Each row below holds a small network's activations on one input, seen along a few directions.
Each table varies a few parts of the input and shows all the possible inputs, shuffled.
A made-up example of a description, with smaller parts first: values(2) and (point or line(11) or (ring(5) and line(6))).
Shared parts are said once, and a part with two or three values counts as separate values.

Other details of the inputs shift rows strongly along two fixed directions, in all tables alike. That doesn't count.

Table:
R1: [  8  13   7  -9  13 -10   5 -10  -8  13 -22  18 -13]
R2: [ -6  10 -11 -10  17  -6  -9 -24  -9  18 -17  -3   7]
R3: [ 20  15 -13  19   5 -14  12   2  17 -13   2   4   0]
R4: [-14 -33  25  -6 -43  47   0  38  -9 -26  34  -1  -5]
R5: [ 20  14  -8   6   9 -10   9   0   9   5  -2  12  -3]
R6: [ -4   6 -14 -10  19  -7 -12 -14  -6  24 -18   2   9]
R7: [ 24  15 -34  15  -3  -2 -16   6  44  -6  16  -6  20]
R8: [  1  -3  11 -12   6   1   4  -1 -20   5  -1   8 -12]
R9: [  5  15   8  -5  12 -11   7 -12 -12   8 -24  14 -14]
R10: [ -7   7  -4  -5  22  -9 -11 -11  -2  28 -15  -3   6]
R11: [ 40   5 -29  38  -6 -10  -6  15  42 -27  22  -6  -1]
R12: [-32 -33  20 -12 -43  42   2  25   3 -34  27 -14  27]
R13: [  6   2   0   1  20 -21   6 -11 -15   1 -15   5 -10]
R14: [-10  -3  -7   0  15 -24  -5 -20  -5  19 -15  -7   3]
R15: [  6  13   2  -1  16 -12  12 -13 -14  11 -15  10  -8]
R16: [ -9  -2  -9  -2  -6   9  -5  -4   7 -10   4 -11  15]
R17: [  1   7   9  -2  15 -20   9 -12 -10   2 -28  15 -10]
R18: [  2   5   3   3  18 -20  14 -12 -12   5 -20  11  -5]
R19: [-14   8  -2  -1  23 -13  -6 -22  -4  15 -16 -11   4]
R20: [-25 -19  30 -23   0  18   3 -13 -51  11  -8   3 -22]
R21: [-35 -30  29  -6 -36  37   2  26   6 -28  27 -18  23]
R22: [  4   8 -18   7   2 -13 -10 -11  12  15   2 -10   3]
R23: [-29  -8  36 -24  -1   8  15  -8 -39   0 -23  12 -15]
R24: [  9   9   0  -3  17 -13   4 -12 -17   7 -10   5 -14]
R25: [ -7   8  -1  -7  21  -8 -11 -17  -1  27 -12  -4   5]
R26: [ -1  -5   9 -11   6   1   4   5 -22   6  -5   8 -11]
R27: [ 41  18 -29  30  -7  -7   6  27  46 -16  18   7   8]
R28: [-16 -22   5  -3 -39  27  -7  30  12  -7  30 -10  14]
R29: [ 36  19 -20  21  -6  -8   1  21  38 -14   4  11  -1]
R30: [ 33  13 -40  30 -15 -11 -16  16  60  -5  31 -11  15]
R31: [ 22  10 -15  16   7 -15   4   2  12 -16   6  -2  -6]
R32: [-21 -10   3  -6  -6  -1  -2  -9  -9   7   0 -12   2]
R33: [ -8   2   2   3  -9  13  -7   5  15  -3  13 -14  14]
R34: [-28 -22  29 -20   1  15   5 -13 -49   3  -9   0 -21]
R35: [-13 -32  28  -8 -43  47   1  31  -9 -26  37  -2  -6]
Each input here is: line(5) and (values(3) or line(4)).
Changing only the line(5) part turns R6 into R12. The same change can be made to R29. Which row results?
> R17

Table:
R36: [ -5 -12  27 -12  -6  15   9   7 -18 -11   7   9  -8]
R37: [ -5  -7   5  18 -37  24  -4  26  35 -35  32 -25  14]
R38: [-28 -22  44 -28 -30  30  15   6 -38 -15   3   9 -11]
R39: [ 32   2 -30  39 -17 -21   3  30  60 -25  26  -2  13]
R40: [ 28  32 -41  12  36 -36 -12 -23  27  19 -28   1  16]
R41: [ 13  35 -22  11  40 -37 -11 -28  18  33 -29   6   0]
R42: [ -3   6  11 -14  20 -14   3 -12 -31   8 -20  13 -18]
R43: [ 24  10 -18  20 -10  -1  12   9  20 -19   0   4  -5]
R44: [-43 -30  34 -41 -13  34  -2  -1 -50  25  -9   5  -7]
R45: [-28  -3   6 -28  43 -19  -2 -48 -50  30 -48  -4  -3]
R46: [  5   8 -15   9  18 -19  -5 -18   3  14   5  -7   0]
R47: [ 24   8  -7  18   2   3   6  20  13 -14  11   7  -3]
R48: [  0  -9 -10   2   0   3 -15  -4  -5   5   9  -8  -7]
R49: [-15 -19  14  -5 -46  38   3  35  15 -17  40  -8  20]
Describe the family of inputs behind these rows.
> point or line(5) or (values(2) and line(4))
Change only the values(2) part in R45. List by row number the other rows that result.
> R40

Table:
R50: [ 14  20 -17   3  39 -25 -10 -29  -4  43 -15   0  -7]
R51: [-16 -28  37 -19 -32  26  18  22 -32  -4  15  17 -31]
R52: [ 33  13 -37  23  -9   1 -12  13  41  -2  29  -5  14]
R53: [ 55  22 -20  31   5  -6   6  13  32 -40  11   9  -3]
R54: [-40 -37  32 -21 -28  31   7  12 -24 -19  12  -2  10]
R55: [ 13  14 -15   3  39 -30 -18 -23  -1  41 -19   2  -9]
R56: [-31 -26  33 -34 -34  37  -5  11 -25   0  22  -7   2]
R57: [ 23  -4   4   1 -22  36   4  32  12 -34  31  12 -10]
R58: [ 47  12 -23  36  -8 -22  10  22  32 -20  18   7 -23]
R59: [ -6  -9  -4   7 -34  28  -6  19  16 -27  28 -14   7]
R60: [ 54  22 -28  28   7  -4   0  18  31 -34  16   7 -11]
R61: [  9  11 -16   8  41 -39  -2 -31  -2  22 -33   1  -3]
R62: [  9  18 -23   5  39 -35   3 -39  -7  21 -26   3   0]
R63: [-29  11  23 -20  21  -7   4 -28 -26  26 -38   4  -5]
R64: [ 31  17 -32  17  26 -26 -18 -10  23  28  -8   0  -1]
R65: [ -6 -11   8  13 -27  23   8  20  21 -30  33 -14  17]
R66: [-23 -12  11 -17  27 -11  -4 -21 -41  28 -28  -3 -12]
R67: [ -6  -9   0   8 -35  25   2  13  21 -34  23  -9  13]
R68: [ 22  17 -20  34  -6  -6  -5   2  49 -24  14 -13   9]
R69: [ -6  -2   0   2 -31  24  11  27  23 -25  24  -4  24]
R70: [-36 -26  31 -28 -31  30   0  12 -29 -14  20 -15   1]
R71: [ 26  16 -30  22  -5 -14  -3  19  52 -16  11   1  22]
R72: [ 10  18 -28   4  39 -31  -5 -32 -14  29 -22  -2  -6]
R73: [ -6 -18   6  12 -25  20  -7  31  18 -25  34 -16   8]
R74: [ 23  27 -29  25  27 -27 -14 -20  22  11 -10 -11  -8]
R75: [-40 -27  39 -24 -29  34  11  24 -15 -10   2  -1  14]
R76: [ 27  14 -26  21  -8 -17  -5   4  44 -25  20 -12  14]
R77: [ -4   7  26 -10  15 -24  23 -10 -42  21 -37  28 -29]
R78: [-37 -38  27 -23 -31  32  10  11 -26 -18   7  -2  11]
R79: [-38 -37  27 -22 -28  34  -1  19 -30 -13  17  -7   4]
R80: [-27 -11  22 -15  29 -16   2 -29 -33  22 -28   3  -7]
R81: [-20  -9   8 -26  22  -6 -12 -24 -41  42 -23   9  -8]
R82: [ 25  24 -23  27  -3  -8   4  16  53 -13  16  -6  21]
R83: [-29   0  23 -21  28 -14   4 -19 -28  29 -36   8  -1]
R84: [-18 -11   4 -27  19  -4 -10 -24 -43  42 -27   9  -7]
R85: [ 31  17 -35  23 -14   4 -18   8  45  -5  22  -6   8]
R86: [-22   1  18 -21  20   1 -10 -31 -34  40 -24   0 -16]
R87: [  9  19 -19   9  44 -32  -5 -30  -9  31 -20  -7  -9]
R88: [-36 -38  21 -23 -31  35   1  18 -32 -12  12  -7   4]
R89: [ 24  27 -30  24 -11  -6  -3  10  52 -19   7  -3  17]
R90: [ 16 -12  16  18 -35   7  22  30   8 -34  22  10 -14]
R91: [  9  30 -15  -6  33 -40  -2 -28   5  23 -31   4   1]
R92: [-12  -9  42 -21 -21  38  20  24 -30 -30   2  19  -4]
R93: [-24  -2  10 -27  21 -12   7 -21 -33  28 -41  12   2]
Describe the family of inputs behind these rows.
> line(4) and (values(2) or ring(9))
Changing only the line(4) part turns R66 into R64. The same change can be made to R72. Which row results?
> R52
Changing only the line(4) part turns R76 into R91. The same change can be made to R90. Which row results?
> R77
A walk changes only the line(4) part. It starts at R89 and steps to R67. List the rest of the walk in order.
> R59, R85
Change only the values(2) part in R58. List by row number the other rows that result.
> R60
